Each row below holds a small network's activations on one record, seen along a few directions.
After each row come some of the record's fields: T, H, S, W, E, P.
A field that a record lacks is written missing.
Other fields move the rows too, some of them a lot.
(in the rows, 500 means zero)
Random noise pushes rows far along 19 fixed directions. That doesn't count. These rows show it; they differ only by the noise:
[458 432 715 573 601 409 521 516 537 636 481 640 320 570 574 680 758 367
 500 289 566 295 489 324 631 420 438 348 503 351 458 371 429 444 387 537
 570 477 400 559 480 368 628]
[457 597 670 265 336 474 509 490 477 538 375 346 552 526 463 284 395 552
 509 473 599 476 520 293 500 606 402 620 371 372 438 607 476 504 505 340
 448 478 548 635 513 651 517]
[449 643 318 591 588 369 378 651 365 529 688 335 732 423 567 625 557 270
 735 592 483 322 381 759 297 388 533 282 652 515 424 554 623 515 420 586
 572 423 444 374 254 238 669]
[479 589 369 422 483 394 479 539 375 459 590 423 664 404 526 514 524 602
 586 688 488 464 433 722 533 450 511 385 332 621 500 415 461 398 630 617
 451 521 564 450 388 430 445]
[657 384 492 445 595 457 638 355 590 251 628 668 534 342 484 559 763 640
 224 532 509 621 649 581 438 688 490 246 518 172 672 526 683 491 734 623
 530 697 276 537 602 606 570]
[516 510 638 492 380 557 434 567 497 623 370 662 445 603 360 617 390 546
 525 408 479 557 489 411 568 519 499 507 282 532 562 481 381 430 643 488
 529 538 588 552 609 570 478]
[616 350 373 721 526 712 304 655 385 346 552 478 647 294 340 489 573 590
 464 587 180 669 373 549 408 573 619 370 239 736 736 631 436 248 652 547
 569 513 323 242 691 715 294]
[461 703 535 457 530 267 484 595 372 205 560 642 567 392 541 603 674 556
 575 594 627 421 446 654 522 433 710 396 496 566 521 418 616 453 527 655
 604 511 531 603 591 527 568]
[477 594 601 432 265 455 552 445 520 558 396 459 660 484 375 472 374 495
 528 546 550 812 476 732 398 387 537 377 545 532 480 640 561 509 706 576
 397 545 564 457 505 516 473]
[513 505 300 572 561 526 448 533 566 503 554 468 574 417 726 437 431 493
 518 542 394 482 453 442 582 566 548 700 379 462 353 540 520 711 405 430
 556 486 391 448 446 474 580]
[435 661 544 615 636 496 411 612 423 754 464 493 288 570 620 647 343 744
 590 429 350 543 499 380 424 638 475 607 197 441 596 325 556 502 708 371
 504 728 610 524 470 431 610]
[410 491 602 391 357 559 418 450 360 538 454 540 640 535 363 537 326 755
 383 568 353 568 500 489 411 561 456 476 335 468 425 344 429 417 592 594
 397 627 539 402 629 674 379]
[397 534 744 312 428 459 525 462 362 681 293 595 483 503 430 560 432 636
 444 571 448 360 543 481 421 360 382 467 572 495 281 241 432 461 408 579
 387 425 567 482 558 458 411]
[539 624 557 455 535 271 508 567 648 441 569 312 332 338 707 361 590 350
 397 245 812 464 462 481 652 425 466 501 737 687 612 649 435 607 464 587
 545 576 403 535 399 377 593]
[488 499 446 531 528 507 362 543 442 486 550 458 677 382 523 521 423 491
 406 616 394 521 502 645 317 455 474 459 676 474 432 522 540 592 470 574
 495 568 327 340 412 396 541]
[527 510 757 497 545 485 540 499 472 462 388 449 607 493 320 557 700 500
 649 411 562 419 495 402 473 504 532 347 648 485 722 533 543 347 543 357
 538 382 327 539 620 502 310]
[462 341 541 506 330 565 599 339 591 446 403 645 469 683 327 583 546 402
 484 506 462 648 410 568 805 389 613 448 358 648 580 525 306 318 586 430
 460 477 510 498 467 539 418]
[425 637 477 415 442 424 427 707 300 491 723 411 709 374 593 451 454 645
 478 709 477 578 669 651 315 449 398 504 404 531 438 481 666 607 536 746
 441 399 513 443 550 541 405]
[536 574 519 539 582 374 407 638 362 362 536 559 477 372 492 498 554 524
 529 579 538 516 477 562 485 549 633 356 229 451 562 544 488 479 646 583
 575 587 468 567 517 617 662]
[513 518 601 565 466 510 416 547 562 411 327 601 589 402 573 482 758 449
 593 598 557 529 343 517 647 365 576 523 494 546 483 559 419 334 538 421
 606 496 438 557 425 334 494]
[677 585 536 447 451 258 619 584 654 488 318 582 246 322 565 461 510 349
 397 390 512 573 465 581 590 319 570 480 486 595 597 676 571 575 551 435
 473 535 454 603 498 411 757]

[617 422 415 322 321 294 636 456 632 315 614 545 856 673 436 624 492 632
 470 558 253 431 617 431 791 492 488 685 221 277 805 480 696 538 525 159
 300 527 230 648 572 468 427] | T=t1 H=h2 S=missing W=missing E=missing P=missing
[425 435 597 508 456 483 461 571 404 463 669 547 482 545 482 563 438 532
 220 608 348 656 735 562 333 442 388 522 498 404 549 512 657 581 486 584
 401 523 363 445 537 562 568] | T=t1 H=h1 S=s1 W=w1 E=e1 P=p2
[470 399 607 549 523 354 614 504 378 579 601 123 581 429 466 240 391 502
 494 646 456 749 666 594 498 401 473 403 237 485 594 655 501 653 591 461
 207 384 278 417 454 656 409] | T=t1 H=h1 S=missing W=missing E=missing P=missing
[623 515 563 449 557 291 727 423 534 727 313 408 331 306 513 445 469 562
 473 408 342 564 473 550 398 434 480 252 350 352 484 477 611 539 615 470
 289 590 463 463 540 509 652] | T=missing H=h5 S=missing W=missing E=missing P=missing
[405 390 594 416 584 522 444 392 259 440 504 410 426 516 271 442 401 490
 432 583 565 387 520 540 433 542 528 281 554 577 462 389 249 425 467 634
 450 500 490 405 458 689 432] | T=t2 H=h2 S=missing W=missing E=missing P=missing
[499 455 585 433 426 614 441 407 430 302 310 453 599 475 271 345 543 414
 555 682 580 528 408 555 445 506 592 456 621 558 519 647 379 298 528 366
 539 450 500 526 443 599 457] | T=missing H=h2 S=s3 W=w2 E=e1 P=p1
[340 491 555 511 363 442 717 283 486 406 510 667 482 619 426 553 595 330
 573 439 627 647 424 643 503 406 738 254 579 423 187 490 595 536 380 763
 507 370 685 502 642 732 590] | T=t1 H=h4 S=s1 W=w2 E=e1 P=p1
[399 570 431 611 638 435 514 418 430 445 709 446 351 555 531 541 357 553
 448 514 649 729 560 705 434 632 632 344 463 478 563 475 509 620 728 701
 499 743 591 475 387 603 639] | T=t1 H=missing S=missing W=missing E=missing P=missing
[353 420 560 592 480 656 291 539 474 511 704 298 582 592 578 392 585 477
 423 443 600 522 493 347 507 576 326 558 535 503 497 548 339 392 447 579
 545 581 474 408 390 508 400] | T=missing H=h3 S=missing W=missing E=missing P=missing
[661 533 631 407 710 354 388 735 391 542 396 652 293 345 430 503 319 557
 354 636 614 428 764 603 501 425 429 506 506 562 705 475 355 705 648 536
 501 547 357 641 401 371 570] | T=t3 H=h5 S=s3 W=w2 E=e1 P=p2
[603 479 308 521 659 554 524 480 539 469 480 630 448 392 571 580 518 568
 552 615 480 390 499 579 619 533 556 554 498 643 515 366 412 552 549 531
 579 449 512 483 486 397 408] | T=missing H=h2 S=missing W=missing E=missing P=missing
[458 460 585 522 449 492 324 439 450 453 338 519 747 481 462 409 380 404
 523 700 554 493 416 552 464 434 577 535 546 307 218 555 351 625 425 453
 498 561 394 501 371 472 640] | T=t1 H=h1 S=missing W=missing E=missing P=missing
[367 517 610 468 390 347 620 363 448 609 488 374 424 568 492 528 524 514
 510 515 476 643 438 639 514 341 493 317 388 507 476 408 496 372 600 545
 285 598 593 453 388 460 567] | T=t1 H=h2 S=s2 W=w3 E=e1 P=p1
[520 526 592 445 581 589 573 574 478 580 545 662 471 508 507 560 586 513
 553 589 631 518 790 503 373 523 390 498 664 372 479 470 653 665 528 626
 583 284 548 617 575 456 388] | T=missing H=h5 S=missing W=missing E=missing P=missing
[713 654 306 535 599 291 623 567 662 564 562 403 231 315 654 508 351 468
 494 164 544 500 477 488 467 611 578 476 484 604 645 600 653 763 582 552
 523 596 522 489 641 551 696] | T=t3 H=h2 S=missing W=w1 E=e1 P=p1
[585 587 620 383 599 413 644 460 438 535 197 456 234 269 433 430 567 480
 496 482 432 378 417 495 326 451 541 350 632 574 489 502 577 385 467 381
 474 421 516 510 553 516 591] | T=t1 H=h2 S=s1 W=w3 E=e1 P=p2
[424 577 803 391 668 619 481 466 436 615 333 369 288 573 413 463 543 601
 461 409 634 300 592 260 339 650 301 562 828 453 647 419 458 325 510 257
 567 548 507 604 391 383 417] | T=t1 H=h2 S=missing W=missing E=e1 P=p2
[579 343 341 786 710 643 431 594 556 660 568 554 337 580 555 528 306 265
 518 535 323 600 654 457 404 574 524 615 402 303 481 687 554 841 451 327
 561 431 325 482 364 467 763] | T=missing H=h3 S=s2 W=w2 E=e2 P=missing
[392 508 418 641 627 522 407 517 432 562 644 227 450 625 531 454 410 207
 676 427 605 357 442 442 444 562 530 501 602 521 436 622 430 602 332 407
 580 404 487 446 290 472 644] | T=t2 H=h1 S=missing W=missing E=missing P=missing
[536 487 563 449 410 357 535 376 614 580 335 525 726 424 553 529 452 723
 502 396 426 466 346 452 755 420 537 528 369 497 423 310 364 537 522 495
 357 637 369 437 620 467 330] | T=missing H=h2 S=s3 W=w2 E=e1 P=p2
[377 502 646 532 524 502 568 410 488 440 463 480 407 747 364 530 512 345
 642 503 616 561 536 481 575 497 628 490 590 450 633 580 503 476 519 283
 529 458 486 630 368 491 539] | T=t2 H=h2 S=missing W=missing E=missing P=missing
[552 439 458 594 703 406 855 313 614 398 444 648 244 367 670 463 712 607
 424 625 433 732 606 653 592 433 688 435 482 432 488 424 717 626 570 514
 436 478 442 558 563 538 519] | T=missing H=missing S=missing W=missing E=missing P=missing
[698 506 449 379 381 402 374 675 559 410 423 509 443 405 409 419 453 322
 385 449 541 345 432 496 559 421 423 519 462 637 633 698 357 398 485 445
 534 545 519 586 442 450 666] | T=missing H=h3 S=missing W=missing E=missing P=missing
[575 568 366 380 466 302 603 387 560 571 491 392 510 363 589 410 227 581
 498 505 667 572 493 696 671 448 552 494 414 668 403 439 337 787 627 677
 345 565 555 459 471 515 475] | T=t3 H=h2 S=s2 W=w3 E=e1 P=p1
[615 393 442 554 601 684 504 588 520 644 418 511 288 387 529 429 545 428
 469 484 395 412 528 374 427 532 383 530 481 572 464 552 442 442 417 477
 568 330 535 450 522 498 467] | T=t1 H=missing S=missing W=missing E=missing P=missing
[500 726 556 583 672 253 497 663 490 490 559 397 618 432 726 460 508 699
 777 486 709 478 541 458 709 488 639 645 350 546 619 413 550 730 582 471
 516 487 436 658 546 426 344] | T=t2 H=missing S=missing W=missing E=missing P=missing
[362 493 546 699 500 516 532 398 592 489 598 503 523 593 688 620 716 502
 540 319 465 510 362 347 545 523 560 524 529 396 374 404 622 440 370 522
 562 544 488 426 625 508 519] | T=t2 H=h1 S=missing W=missing E=missing P=missing
[560 353 202 530 401 624 534 439 694 422 753 466 650 483 618 482 612 487
 337 471 423 592 474 576 633 527 404 523 541 600 540 567 504 440 488 646
 506 529 466 353 460 449 341] | T=t1 H=missing S=missing W=missing E=missing P=missing
[416 448 465 532 417 489 374 649 306 308 734 646 572 644 339 724 554 501
 463 490 351 340 497 498 521 454 567 437 370 676 619 361 485 298 374 670
 543 419 527 431 682 651 411] | T=t1 H=h2 S=missing W=w2 E=e1 P=p1
[676 633 492 419 533 223 682 491 634 548 417 401 446 259 591 508 555 579
 412 331 538 421 436 624 528 380 450 402 637 644 620 473 601 485 576 526
 399 588 460 487 555 333 498] | T=t1 H=h1 S=s3 W=missing E=e1 P=p2
[512 479 467 530 631 535 676 345 607 548 390 593 421 499 601 527 517 616
 529 543 453 553 555 517 541 498 560 604 650 448 449 377 611 645 478 396
 478 467 471 521 512 403 422] | T=t3 H=h4 S=s1 W=w2 E=e1 P=p1
[375 444 626 628 485 625 482 322 653 392 337 674 419 626 538 626 480 627
 264 591 337 758 493 577 520 354 580 748 890 592 580 379 556 448 485 328
 459 734 387 427 447 303 435] | T=missing H=missing S=missing W=missing E=missing P=missing

Which values does each new row have?
[709 482 355 342 721 553 614 408 558 302 252 633 457 319 487 450 540 525
 542 748 464 207 547 483 538 584 585 686 741 511 531 463 534 588 403 190
 609 313 372 629 473 381 457] | T=t2 H=h2 S=missing W=missing E=missing P=missing
[449 483 686 600 479 414 370 633 348 777 399 499 490 601 336 662 383 334
 577 518 361 466 496 602 283 274 437 295 501 403 481 481 475 450 493 473
 401 524 452 434 346 311 699] | T=t3 H=h2 S=missing W=w2 E=e1 P=p1
[585 394 521 538 631 645 518 388 531 610 360 603 364 295 572 451 648 555
 371 673 514 626 546 618 321 534 393 342 605 335 364 467 461 467 677 621
 528 604 506 445 371 373 579] | T=t1 H=h2 S=missing W=w1 E=e1 P=p1
[625 573 250 519 542 426 583 522 443 384 604 379 777 277 497 467 566 416
 705 582 447 373 409 644 306 560 621 317 491 463 381 610 712 572 438 589
 548 285 480 412 644 619 513] | T=missing H=h1 S=missing W=missing E=missing P=missing
[571 551 480 565 517 458 575 559 629 604 502 501 449 461 710 520 694 553
 561 306 451 394 429 283 593 550 432 585 301 386 475 465 609 431 471 426
 547 508 542 571 607 456 564] | T=missing H=h2 S=missing W=missing E=e1 P=p1
[545 406 441 631 624 493 580 364 559 571 445 527 562 484 498 589 556 363
 650 456 480 402 405 510 558 524 613 349 475 366 358 488 459 605 447 456
 540 414 374 447 491 493 576] | T=missing H=h1 S=s1 W=w1 E=e1 P=p2
[493 500 386 433 538 575 495 418 462 551 551 397 535 530 506 505 326 760
 468 576 365 491 572 470 430 660 411 633 447 491 579 350 528 523 591 415
 404 602 526 444 490 511 371] | T=t1 H=h2 S=s2 W=w2 E=e1 P=p1
[509 307 707 497 439 520 489 584 422 688 460 525 545 502 380 483 538 443
 272 532 248 532 645 451 265 341 272 342 480 203 433 548 594 446 385 499
 341 473 304 432 500 480 591] | T=t3 H=h4 S=s1 W=missing E=e1 P=p1
[641 488 351 518 486 743 387 710 608 520 497 511 386 366 660 283 595 391
 443 513 438 557 538 289 388 665 347 713 393 392 476 799 612 492 476 388
 684 433 558 580 475 518 630] | T=t1 H=h5 S=s3 W=missing E=missing P=missing
[510 600 499 520 612 477 262 642 336 246 419 689 372 515 374 638 465 471
 468 578 441 237 386 467 379 574 644 533 515 531 589 451 451 324 447 386
 688 650 558 597 484 518 760] | T=missing H=h3 S=missing W=missing E=missing P=missing
[390 421 529 651 436 531 379 466 518 322 626 602 391 646 508 579 574 395
 338 357 529 541 393 422 563 529 594 499 483 507 475 514 416 384 415 602
 604 670 520 461 543 634 671] | T=t3 H=h1 S=missing W=w2 E=e1 P=p1
[399 491 568 485 474 566 480 413 484 217 469 475 423 457 553 253 543 566
 369 540 590 608 441 354 583 612 649 641 446 535 409 565 427 463 415 505
 558 545 522 546 611 823 487] | T=missing H=missing S=missing W=missing E=missing P=missing
[534 504 390 579 562 457 625 336 561 682 427 317 451 446 522 473 476 482
 591 446 458 579 339 633 446 524 522 304 440 435 466 513 496 433 662 438
 407 664 561 412 322 398 621] | T=t1 H=h2 S=s3 W=missing E=e1 P=p1
[450 491 557 450 497 570 653 429 490 668 453 533 494 608 543 450 368 717
 647 656 566 644 719 466 653 510 473 709 299 512 445 354 476 708 607 468
 393 306 604 603 572 555 228] | T=t3 H=h2 S=s2 W=w2 E=e1 P=p1
[478 595 495 502 615 465 545 383 488 549 309 492 417 443 545 473 284 625
 593 492 493 479 430 480 524 556 666 609 524 557 366 382 458 690 482 412
 493 532 513 486 552 560 495] | T=t3 H=h2 S=s2 W=w2 E=e1 P=p2
[588 420 465 515 563 674 445 618 525 428 680 546 820 507 500 563 710 524
 522 681 530 397 725 470 467 574 302 610 607 368 635 567 616 488 513 433
 623 289 320 569 488 346 277] | T=t1 H=h1 S=s2 W=missing E=e1 P=p2
